Each row below holds a small network's activations on one input, seen along a few directions.
In each table, some parts of the input vary, and every possible input appears once, in random order.
A made-up example of a description, with smaller parts first: one of 3 separate values, together with either a single point or one of 11 places along a line or (one of 6 places along a line, together with one of 8 places around a ring).
Shared parts are said once, and a part with two or three values counts as separate values.
In the rows, zero is written as 128.

Rows:
row 1: [ 70 168 144 149 123 122 169  86  95 126  54  82 104  74 184 141]
row 2: [146 143 140 159 128  97 105 143 126 126 181 136 126 138 115 102]
row 3: [115 142 115 128 128 112 112 109 121 124 158 180 132 163 105  88]
row 4: [ 78 183 126 130 114 106 169  92 119 131  37  81 127  86 172 134]
row 5: [118 101 130 128 147 179 123 127 116 129 124 148 121  82  92 153]
row 6: [128 105 142 116 131 151 120 155 148 118 146 130 130 105 126 155]
row 7: [123  99 113 146 144 113 169 161 138 164 106  69 130 140 199 147]
row 8: [112 139 120 141 135 110 121 123 105 119 167 184 128 143 109  93]
row 9: [139 127 149 167 132 112  95 129 107 122 184 128 124 140 117 103]
row 10: [119  83 114 151 147 125 156 148 118 160 109  60 119 139 204 149]
row 11: [154 100 135  98 105 149 112 138 159 120 119 130 138 130 123 142]
row 12: [177 141 131 141 108  96  98 120 144 122 160 137 130 160 115  89]
row 13: [125 153 108 122 135 151 139 139 104 119 151 179 124 136  96 138]
row 14: [147 109 117 100 112 156 123 122 141 139  95 155 131 110  84 148]
row 15: [142 135 112 126 114 105 115  96 125 116 145 186 136 168 107  86]
row 16: [127 156 103 109 126 152 132 125 119 124 141 174 128 157  91 134]
row 17: [121 139 116 132 142 168 130 123  88 114 153 172 123 137  99 139]
row 18: [106 125 128 151 141 127 113 108  88 114 171 176 127 144 110  93]
row 19: [145 124 153 115 135 110 100 143 159 118 154 107 129 142 117 121]
row 20: [122 115 125 119 139 162 132 144 129 135 120 156 123  83  89 154]
row 21: [154  95 103 115 124 110 165 142 142 170  82  65 146 156 198 129]
row 22: [133 102 104 127 142 111 157 151 144 172  92  66 142 152 199 140]
row 23: [ 74 183 139 146 118 110 181  99 114 128  51  88 115  74 177 138]
row 24: [140 120 159 129 142 107 110 153 145 114 166 110 125 124 118 130]
row 25: [170 117 151 110 120 106 102 136 159 112 140 110 130 147 118 114]
row 26: [152 147 100 105 111 144 133 112 121 119 129 178 134 161  92 132]
row 27: [150 147 134 146 122 101  96 131 143 129 171 132 129 156 113  95]
row 28: [ 96 175 119 120  96 104 179  80 120 126  28  76 131  92 168 125]
row 29: [123  91 146 124 136 167 110 140 132 111 150 122 128 104 129 156]
row 30: [134 105 166 136 145 121  99 138 127 110 169 101 123 125 121 132]
row 31: [132 108 136 102 123 153 109 147 159 124 133 128 136 124 124 148]
row 32: [124 118 119 105 130 162 122 134 141 142 108 152 127 104  85 149]
Q: What do these inputs look like to the network?
A: one of 4 places along a line, together with either one of 2 separate values or one of 6 places around a ring
Q: Changing only the place on the line of 4 turns row 30 into row 24. The same change can be made to row 29. Which row results?
A: row 6
Q: Change only the place on the line of 4 in row 18. List by row number the other rows that result.
A: row 3, row 8, row 15
Q: Change only the choice among 2 separate values in row 4. List by row number the other rows that result.
A: row 22
Q: Change only the choice among 2 separate values in row 1. List by row number the other rows that result.
A: row 10

Rows:
row 33: [137  97 130 139 142 161 114 170 123 125 185 142 130 129 131 149]
row 34: [161 118 105  97 122 106 177 155 167 161  62  39 141 154 208 160]
row 35: [ 84  92 161 121 153 148 120 125 127 113 121 101 123  89 139 150]
row 36: [ 84 144 133 124 132 146 144 117 121 127  85 154 120  48  90 149]
row 37: [109 151 156 131 100  76 117  91 146 106 102 117 132 109 150  83]
row 38: [ 68 198 151 168 143  73 146 112  99 119 132 107 111 109 153  99]
row 39: [ 69 201 108 171 132  78 197  95  69 151  68  83 118 136 206 111]
row 40: [188  99 108 102 130 109 112 178 171 142 180 137 147 208 118 126]
row 41: [128 133 114 124 131 168 126 119 101 125 133 197 127  97  59 132]
row 42: [ 89  92 113 123 142 158 175 106 101 141  59  75 128 115 193 162]
row 43: [139  83 156 133 144  99 108 160 175 156 125  58 131 111 157 124]
row 44: [175  66 110 134 143 110  93 165 156 168 183 134 141 189 120 106]
row 45: [ 89 185  89  90  94 160 184  87 119 135  18 130 126  97 131 159]
row 46: [101 105 106 141 136 154 191 149 119 159  76  74 128 107 216 178]
row 47: [151 129 111 130 103  91 103  95 132 117 163 192 143 188 114  63]
row 48: [ 87 144  86 128 116 159 197  99  95 159  25 128 122  75 142 158]
row 49: [146  86 106 135 137 108 160 141 151 185  60  34 134 134 211 140]
row 50: [127 181 143  99 103 165 112  98 131  92 106 170 118  91  57 151]
row 51: [151 146 160 141  90  89  96  85 134  95 134 129 126 128 125  84]
row 52: [190 108 131 106 124 113 105 174 169 129 173 104 147 178 122 131]
row 53: [190 113 156 112 118 110 105 167 176 120 153  75 130 148 130 142]
row 54: [130 173 119  91 111 172 114 104 125 101 125 200 132 120  49 136]
row 55: [114 185 125 174 142  93 124 114  84 113 185 147 120 159 120  84]
row 56: [ 96 105 154 138 147 145 136 168 144 129 137  99 122  81 163 164]
row 57: [177  75 133 139 138 114  87 160 154 154 175 100 141 160 123 111]
row 58: [112 192 153 179 134  88 125 106  88 105 165 118 105 128 127  98]
row 59: [127  84 138 120 148 165  99 128 104 110 171 145 130 139 106 134]
row 60: [136 104 155 147 136 157 115 162 130 116 165 112 115 100 139 162]
row 61: [130 162  99  86 117 170 122 110 127 112 134 232 130 149  48 128]
row 62: [136  88 107 134 147 159 119 177 125 138 193 174 131 158 128 143]
row 63: [125 141 138 133 124 161 125 112 108 116 114 168 113  69  67 147]
row 64: [112 154 111 131  89  85 168  74 119 136  38  93 137 134 201  94]
row 65: [125  92 163 130 142 159 100 121 111 100 150 115 115 109 114 148]
row 66: [177  81 159 146 131 111  87 153 160 144 155  71 124 130 133 123]
row 67: [ 85 185 137  89 111 148 131 103 145 103  76 156 125  71  79 152]
row 68: [154 116 155  98 130  99 125 174 191 130 124  62 137 130 154 143]
row 69: [113 174 102 169 148  90 129 121  88 124 193 180 122 189 117  77]
row 70: [127  74 115 114 154 162 104 134 105 123 181 179 130 168 104 127]
row 71: [128 122  93 118 137 165 132 124 103 137 142 230 126 126  57 123]
row 72: [152 138 133 135  97  94  96  90 129 104 154 159 142 158 117  71]
Q: Changing only one part turns row 52 into row 68. The same change can be made to row 72. Which row results?
A: row 37
Q: Changing only one part turns row 57 into row 43. The same change can be made to row 59. Which row results?
A: row 35
Q: What do these inputs look like to the network?
A: one of 5 places along a line, together with either one of 2 separate values or one of 6 places along a line
Q: Start at row 50 and move only the place on the line of 6, one step at a time. The first step leads to row 63. Which rows follow, in order?
A: row 65, row 60, row 66, row 53
Q: Which other rows agree with row 71 in the place on the line of 5? List them by row number.
A: row 40, row 44, row 47, row 61, row 62, row 69, row 70
Q: Change only the choice among 2 separate values in row 39. List by row number the other rows that result.
A: row 64
Q: Change only the place on the line of 6 in row 34. List by row number the other rows that result.
A: row 42, row 45, row 46, row 48, row 49
Q: Change only the choice among 2 separate values in row 51. List by row number the other rows that result.
A: row 58

Rows:
row 73: [142  88 121  98 124 188 111 111 119 108 127 201 128 109  59 149]
row 74: [ 85 126 152 161 153 120 150 132  97 134 117  72 110 102 176 146]
row 75: [ 94 129 155 159 143 153  88  94  81  89 174 165 112  91  82 112]
row 76: [187 120 151 116 123 105  74 164 169 106 203 121 140 186 117 126]
row 77: [117  93 109  93 138 177 137 144 136 133 121 169 134 119 106 162]
row 78: [122  95 107 104 138 170 157 142 137 159  75  92 132 118 153 177]
row 79: [137 170 151 102  99 144  97  96 127  79 157 178 125 127  59 123]
row 80: [186  40 120  99 140 158  88 180 153 143 181 133 142 165 111 140]
row 81: [132 125 142 133 110  90 131 108 158 147  68  81 128  84 154 113]
row 82: [183  98 141 141 131  98  84 175 167 146 197 131 138 157  93 101]
row 83: [ 92 100 168 160 127 106 130 102 113 122  94  64 115  83 192 120]
row 84: [115 153 126 127 135 117 124 142 142 136 133 163 128 107  88 120]
row 85: [127  69 127 107 110 158 137 113 154 147  54  84 139 100 169 150]
row 86: [175  95 102 141 128  94 101 135 140 139 193 150 134 219 131  79]
row 87: [118 147  89 133 126 101 173 108 105 153  85 106 138 166 170 114]
row 88: [118 170 138 100 120 129 125 133 144  98 144 150 130 136 106 136]
row 89: [124 152 123 132 136 103 152 139 143 160  89  89 121 103 137 138]
row 90: [129 111  99 110 137 182 161 156 128 149 101 127 130 112 137 185]
row 91: [125 121 108 133 100  85 153  77 119 142  67  98 145 145 187  90]
row 92: [130 153 105 128 109 135 109  73  90 116 138 216 129 159  83  80]
row 93: [ 89 144 143 171 150 136 152 145  90 126 145 104 108  97 161 152]
row 94: [151  79 167 165 168 117  86 160 124 119 228 111 127 150 138 108]
row 95: [126 168 136 105 126 116 150 135 144 119  94  76 125 133 152 149]
row 96: [110 152  93 125 126 118 142 107 108 134 130 184 135 168 129  96]
row 97: [122 166  83 144 122 118 174 123  99 145 110 142 133 163 157 118]
row 98: [132 141 154 107  98 103 131 104 159 106  74  67 132 113 168 123]
row 99: [ 75 129 147 156 155 136 121 130  98 109 165 140 117 102 131 128]
row 100: [131 186 129 115 120 131 153 149 136 111 122 110 122 129 137 155]
row 101: [127 169 116 142 130 118 155 154 135 151 116 123 119  99 120 144]
row 102: [137 151 139 132 118 135  94 107 124 115 140 192 123  99  38 105]
Q: Changing only one part turns row 89 into row 95. The same change can be made to row 101. Which row results?
A: row 100
Q: What do these inputs look like to the network?
A: one of 5 separate values, together with either a single point or one of 5 places along a line
Q: Change only the place on the line of 5 in row 87. List by row number the other rows that result.
A: row 91, row 92, row 96, row 97
Q: Which other rows agree with row 94 in the choice among 5 separate values? List them by row number.
A: row 74, row 75, row 83, row 93, row 99

Rows:
row 103: [ 88 164 147 143 138 130 163 129 108 112  96  53 111 100 178 169]
row 104: [152  89  95  79 139 199 159 180 155 159  82 153 133  81  99 197]
row 105: [ 95 117 147 150 126 155 148 102  93 110  94  84 116  72 170 160]
row 106: [160  67 154  81 132 154  78 143 172 111 154 132 132 131  81 143]
row 107: [140  87 127 129 162 149  82 134 112 121 208 190 129 174  73 119]
row 108: [152  89  96 132 129 114 164 157 171 207  65  37 140 150 211 136]
row 109: [ 63 201 143 154 135  88 158 106 114 107 115 117 115 102 161 113]
row 110: [124  59 142 150 144 147 134 165 137 160 117  80 122  66 153 172]
row 111: [164  63 176 129 120 132  75 155 162 110 172 104 129 119 127 129]
row 112: [ 58 160 121 117 126 142 137  81 103 115  85 174 125  91 100 112]
row 113: [117 104 143 146 154 125 148 192 154 164 120  48 121  94 162 178]
row 114: [ 91 124 131 101 138 182 152  96  99 116  69 114 124  84 121 166]
row 115: [139 131 148 153 162 100  97 174 115 120 240 128 124 180 135 103]
row 116: [159 182 112 153  97  29 148  87 117 135 110 124 139 191 146  50]
row 117: [144  84 151 171 152 129  79 149  99 119 228 160 123 159 123  99]
row 118: [ 79 183  94  99 100 166 153 101 109 117  77 213 136 100  88 137]
row 119: [184  90 125  65 108 183 103 160 187 109 148 172 133 139  72 164]
row 120: [124  65 122 101 162 172 137 160 145 158  90 112 128  76 106 178]
row 121: [162 110  91 115 136 180 105 149 128 117 204 230 132 185  61 142]
row 122: [131 168 150 182 118  98 100  90  98 106 158 159 114 110  99  71]
row 123: [172 101  90 141 125  67 125 144 129 142 188 114 155 233 168  62]
row 124: [ 69 153 143 163 121 118 141  82  98 108 112 146 117  76 153 101]
row 125: [192  90 120 109 110  80 102 141 191 149 126  69 168 192 187 105]
row 126: [128 215 152 167 133  68 119 112 113 105 165 129 114 133 109  80]
row 127: [ 98 174 106 135 103  51 181  80 118 144  59 114 129 158 202  87]
row 128: [120 174 127 134 120 119  98  81 103 117 140 185 120 124  46  88]
row 129: [142 196  96 115  92 144 115  97 110 118 136 224 125 133  34 115]
row 130: [159 111 176 117 133 106  88 179 177 113 180  75 134 141 140 139]
row 131: [122 143 103 127 112 108 178 101 116 151  38  47 118 157 224 135]
row 132: [113 146 109  81 112 206 174 113 107 119  63 153 136  91 110 189]
Q: Changing only one part turns row 129 into row 128. The same change can be made to row 121. Which row results?
A: row 107
Q: What do these inputs look like to the network?
A: one of 5 places along a line, together with one of 6 places around a ring
Q: Change only the place on the line of 5 in row 109. List by row number the other rows that result.
A: row 112, row 118, row 124, row 127
Q: Start at row 125 and move only the place on the line of 5, one step at a time. The first step leads to row 130. Which rows follow, in order?
A: row 111, row 106, row 119
